These are the activations of a small neural network, seen along a few directions. Each row is one input.
In each table, some parts of the input vary, and every possible input appears once, in random order.
Descriptions start from the smaller parts, as in this example, which fits no table here: line(6) and (point or line(11) or (values(3) and ring(8))).
Shared parts are said once, and a part with two or three values counts as separate values.

Other details of the inputs vary at random and push rows far along two fixed directions, the same in every table; ignore that.

Rows:
x1: [  5 -17  25 -66  18 -14  16  11  15 -18 -26  10 -16   8]
x2: [-31  15 -14  71   4  20  -3  26 -40  16  40  -5  -5  12]
x3: [-33 -40 -27   5  51  41  -1  67 -11 -14  23  -6 -19  19]
x4: [-23  24 -22  70   1  12 -19  36 -27  11  44  13   7  19]
x5: [-19 -13   2 -25  25  64   7  96   1 -16  14  35  -8   0]
x6: [  5  26  14   2 -21 -20  18 -35 -14  26 -33  -1  18 -32]
x7: [-16  14 -36  70   6  14 -15  44 -25  15  36   3  20  -8]
x8: [-12  21 -12  61 -24  50  17  23  -9  14  37   5 -11  -8]
x9: [ 13  27   3  22 -27 -32 -24 -47  -2   2   4   0   1  16]
x10: [  8 -28  11 -50   7   6   1 -20  32 -26  -5   2 -30  31]
x11: [ 15 -25   1 -49   2   5  -9 -13  37 -31 -10   7 -23  29]
x12: [ 14  22  -6  24 -33 -26 -23 -48  -9  -2  -4  -7   2   5]
x13: [  6 -23   9 -64   8  -4  18  12   6 -22 -41  -4 -15  -9]
x14: [-28  36  13  47   5  36  31  50 -19  35  28  36   8 -12]
x15: [ 20  17  -2  18  -6 -39 -14 -35  14  16   5  -9  33 -10]
x16: [ -5  26 -16  62 -26  46   8  30  -2   9  40  18  -3  -5]
x17: [ 14   8  -8  20 -11 -28  -2 -41   0  17  -6 -28  26 -25]
x18: [  4 -37 -19 -42  34 -27 -31   2  14 -25 -14  -8   0  25]
x19: [  9 -35   9 -50  17   2   5 -12  40 -19  -4  -2 -15  17]
x20: [ 11  25  37  -4 -23 -19   9 -30 -19  25 -18  -6  19 -32]
x21: [  5  10   0  22   4 -52 -20 -39 -12  20   7 -15  20   4]
x22: [ 21  29  19  -4 -33 -21  -5 -22 -12  16 -23   4  30 -37]
x23: [-28  15 -28  71  -4  22  -8  29 -42  11  33  -6  -1   4]
x24: [  6 -33   9 -47   5  14   7 -22  25 -25 -14 -11 -34  22]
x25: [-30 -41 -40   4  43  43  -7  69 -13 -19  16  -8 -15  11]
x26: [ -1 -33 -11 -41   5   5 -14 -19   4 -36 -23 -17 -34  24]
x27: [ 16 -32  -1 -50  11   1  -5  -5  46 -24  -9   3  -8  15]
x28: [  3 -22   1 -64  14   3   7   8  14 -19 -47  15  -3  -4]
x29: [ -4 -33   2 -41  12   2  -9 -22   6 -32 -16 -15 -38  33]
x30: [ -3 -28   4 -43  15  -4 -15 -18  13 -33  -7  -2 -35  42]
x31: [ 14  25  23  -4 -31 -16   4 -27 -20  20 -25  -8  23 -40]
x32: [-37 -30 -21   4  42  38 -10  63 -12 -24  32  10 -29  43]
x33: [ 11   8   5  20  -3 -31   3 -44   2  21   1 -27  21 -17]
x34: [  8  14 -16  27 -19 -42 -31 -40 -21   2  -6 -14  15   7]
x35: [-14  15   0  61  -8  43  26  26   1  26  45   3   0 -14]
x36: [ -4  19 -18  61 -17  41  11  36   7  16  40  14  12 -19]
x37: [ 21  32  14   1 -30 -35   9 -18  -6  13 -23   6  20 -29]
x38: [  2  26  28   2 -13 -23  23 -38 -13  31 -26   1  14 -23]
x39: [ 11  29  32   2 -21 -33  24 -27 -12  23 -18  -5   8 -24]
x40: [-29 -13  -6 -19  36  61  20  90   7 -11   7  43 -13  10]
x41: [ 22  12 -12  20 -12 -33 -12 -35   8  12  -4 -16  33 -21]
x42: [ 19  10   2  16 -29 -15   7 -47  11  17  -4 -19  13 -24]
x43: [  5 -20  30 -72  15   0   2   7   9 -16 -26   8  -6   0]
x44: [ 20  37  24  -1 -24 -42   7 -18   0  17 -14  13  20 -17]
x45: [  5 -37  -2 -46  35 -12  -5  -6  28 -19  -6 -11  -3  15]
Each input here is: ring(5) and (values(3) or ring(6)).
The inputs of x24 and x10 match in every part but the ring(5) part. If x39 is changed in the same way as x24 into x10, which row does it become?
> x1
The inputs of x16 and x8 match in every part but the ring(5) part. If x41 is changed in the same way as x16 into x8, which row does it become?
> x17
A walk changes only the ring(6) part. It starts at x3 and steps to x33. List the rest of the walk in order.
> x35, x24, x29, x2
A walk changes only the ring(5) part. It starts at x12 and steps to x9. List the rest of the walk in order.
> x30, x29, x26
Which other rows does x5 become when the values(3) part takes its other values? List them by row number.
> x40, x44

Rows:
x46: [ 16  -3  -6   4   5 -43 -14 -39   9   9  -3 -19  26  -5]
x47: [ -8 -39   3 -51  27  11   8  21   2 -18 -25 -10 -16   2]
x48: [  4  12   9  -8  -3 -43 -14 -35 -18   6 -23  -8  17  -5]
x49: [ -7 -32   3 -44  28   5  -6  11  10 -30  -3   0 -25  31]
x50: [ 22  14  18  -7 -27 -21   0 -45  19   6 -11   4   8  -4]
x51: [-28  -2   0  27  17  56  23  56  -1  10  36  15 -15   8]
x52: [-16  40  -3  76 -14  -8  -1   6 -36  30  33  10  13  -1]
x53: [ 24   2  -9   2  -3 -40 -20 -35  17   6  -4 -11  25  -7]
x54: [-18   6  -2  23  14  49  11  66   7   4  38  34  -8   9]
x55: [ 19  13  10  -1 -28 -25 -11 -48   8  -4  -8  -7  -1   5]
x56: [ -6 -32  10 -52  29   8   4  14  21 -19  -6   9 -15  23]
x57: [ 21  21  16 -13 -14 -36   1 -30  11  11 -18   6  17 -15]
x58: [ -4 -30 -11 -44  23   0 -17  18   7 -31 -13   9 -22  31]
x59: [ 21  11  10 -11 -26 -27  -2 -32  -2   7 -24  -7  17 -20]
x60: [-15   7  -9  23   2  58  22  69   5  -2  24  26  -5  -9]
x61: [-18  37  -3  79 -18   2   5   1 -36  33  30  -1   5  -4]
x62: [-12  42   7  78 -21   9  10  -4 -26  33  39  -3   3  -5]
x63: [-34  -2 -14  29  21  48   9  63 -27   2  19   8 -10   0]
x64: [ -3  46   4  68 -30  19  25   5 -16  36  27   8  16 -34]
x65: [-27  -1 -20  28   9  58   8  59 -22  -4  20  10 -12  -4]
x66: [ -8 -35   3 -54  31   1   2  27   2 -20 -21   0  -8   5]
x67: [  1 -26   0 -46  20   7 -12  15  18 -32  -4   7 -25  30]
x68: [ 24  -1 -12   3 -16 -29 -15 -40  21   2  -6 -17  22 -10]
x69: [ 19  -6 -12   5 -12 -25  -9 -48  15   6  -5 -26  15 -14]
x70: [ 15  14   2  -7 -23 -27 -14 -35  -8  -1 -26  -6  14  -9]
x71: [ -3 -35  -3 -43  12  23  -1   1  16 -34  -6  -8 -36  23]
x72: [ 19  14  13 -14 -14 -40  -8 -27  -4  12 -22  -2  20 -16]
x73: [ 16   6  11  -9 -22 -24   3 -40  -7  10 -23 -16  10 -24]
x74: [-23   0 -22  34   2  50   1  60 -11 -10  30  19 -17  15]
x75: [ -2 -50 -19 -35  37   8  -5  11  23 -23  -8 -20 -10  11]
x76: [ -4 -26  -8 -51  25   4 -16  26   3 -29 -24   8 -10  15]
x77: [ -4  42   8  70 -31  21  19  -5 -10  38  37  10  10 -19]
x78: [ 14  12  19  -8  -9 -29  14 -40   2  15 -21 -12   9 -16]
x79: [ -7 -38 -14 -40  14  16  -5   5   5 -32 -14  -6 -33  24]
x80: [ 13  17  20 -12  -7 -40   7 -35   2  13 -18  -2  18 -13]
What do these inputs look like to the network?
> ring(5) and (point or ring(6))
The inputs of x67 and x62 match in every part but the ring(5) part. If x54 is changed in the same way as x67 into x62, which row does it become?
> x51
A walk changes only the ring(6) part. It starts at x74 and steps to x55. List the rest of the walk in order.
> x50, x60, x59, x70
Which other rows agree with x71 in the ring(5) part? List them by row number.
> x64, x65, x69, x73, x77, x79
Which other rows does x53 become when the ring(5) part takes its other values? List them by row number.
> x46, x68, x69, x75

Rows:
x81: [ 13  43  19  43 -34 -13  18 -20   5  41  14  14  20 -20]
x82: [-19   7 -23  38   0  54   7  49   2  -4  40  24  -8   8]
x83: [-15  13  -3  28  13  50  31  66   7  11  34  22  -1 -15]
x84: [-32   7  -2  25  21  38  21  68 -22  18  20  22   3 -14]
x85: [-21 -48 -17 -44  43  12 -16  37   3 -39  -1  -5 -32  40]
x86: [  1 -46 -27 -50  31  31   2  37  35 -40 -10   0 -20  11]
x87: [  4  28  -6  59  -7 -25 -10 -23 -15  36  19 -17  36 -20]
x88: [-15 -46 -12 -44  40  20 -17  30   9 -41   2  -1 -33  49]
x89: [ 10 -11  28 -42 -13 -16  20 -58   8  -2 -34 -19 -20  -2]
x90: [-17 -59 -13 -40  31  42   5  15  16 -36   2 -21 -47  31]
x91: [-25  15   0  29   1  51   4  65 -23  -2  30  22 -12  11]
x92: [-20 -41 -22 -49  32  20  -9  41   1 -42 -17   3 -33  31]
x93: [ -1  33 -11  51 -20 -24  -7 -20 -28  31   2  -5  30 -26]
x94: [ 25  -3  18 -47 -18 -23  -9 -47  20 -13 -22  -1   0   1]
x95: [  5  41  11  44 -27 -24  -3 -14 -39  29   4   1  22 -24]
x96: [ -9 -36   7 -64  29  36  15  35  29 -32  -5  22 -29  23]
x97: [ 20  40  11  44 -43  -7   4 -19   2  33  17   8  22 -24]
x98: [-26  14   8  30   9  49  19  58  -6   4  31  33 -18   9]
x99: [-14 -47 -24 -48  37  20  -7  41  -4 -40 -20   3 -25  23]
x100: [ -5 -53 -25 -49  33  28   0  43  26 -39 -15   0  -8   8]
x101: [ -1  47  14  42 -33 -24  -5 -15 -33  26   6   0  15 -16]
x102: [  4  45  16  42 -14 -18  15 -13 -17  45   0   2  36 -35]
x103: [ 20  42   7  42 -33 -10   8 -16   0  28  16  -1  27 -36]
x104: [ 22  -2  22 -41 -15 -28 -16 -44  12 -16 -29  -2  -9   7]
x105: [ 29 -13  -5 -32 -15 -29 -11 -47  32  -9 -27  -7   1   5]
x106: [-24   1 -14  49  15  42  -6  47  -4  -3  49  15 -17  23]
x107: [ 13 -19   1 -28 -18 -15   2 -64   8 -14 -33 -29 -20   3]
x108: [ 19 -14  -8 -35   4 -35 -14 -39  10  -7 -41 -20  17  -9]
x109: [ 27 -21  -1 -28  -4 -36 -17 -52  35  -6 -10 -15   1  15]
x110: [-20 -11 -23  46  21  39   5  61   1   4  44   2  11  -2]
x111: [ 16 -14  20 -40 -22 -11   6 -57   5 -10 -32 -26 -18  -6]
x112: [ 11  -5  21 -46   5 -45   2 -35  -9  -2 -41  -3   1   1]
x113: [-27   9 -19  39   6  46   0  56 -19  -6  28  18 -13  20]
x114: [ 12 -20  -1 -29  12 -51 -23 -44  -7 -10 -23 -22   1  15]
x115: [ -2  52  27  42 -27 -20   9 -22 -25  32   8  12  13  -3]
x116: [ 20 -15   3 -31  -1 -34 -19 -58  25 -13  -6 -12  -1  20]
x117: [-13  -2 -25  45  20  42   7  54  10   3  51   3   0   0]
x118: [ 22  -9  11 -47  -1 -31 -10 -32   8  -3 -40 -16  18 -18]
x119: [  2  38   8  41 -24 -21  -4 -13 -31  35   3  -1  31 -36]
x120: [ -7  50  22  41 -24 -29  10 -16 -31  35   4   8  14 -11]
x121: [ 14  35  10  45 -33 -15   6 -12 -10  30   9  -2  39 -39]
x122: [  9 -23  -3 -31  15 -49 -24 -43   1  -4 -24 -25  10   3]
x123: [-21   3  -1  26  15  46  29  71   0  11  26  21   9 -16]
x124: [ 18  -7   3 -29 -10 -32 -19 -51  15 -19 -30  -5 -10  15]
The inputs of x115 and x113 match in every part but one. If x112 is changed in the same way as x115 into x113, which row does it become?
> x99
What do these inputs look like to the network?
> line(4) and (point or ring(10))
Which other rows does x95 become when the ring(10) part takes its other values? List them by row number.
> x91, x94, x97, x101, x103, x104, x118, x119, x121
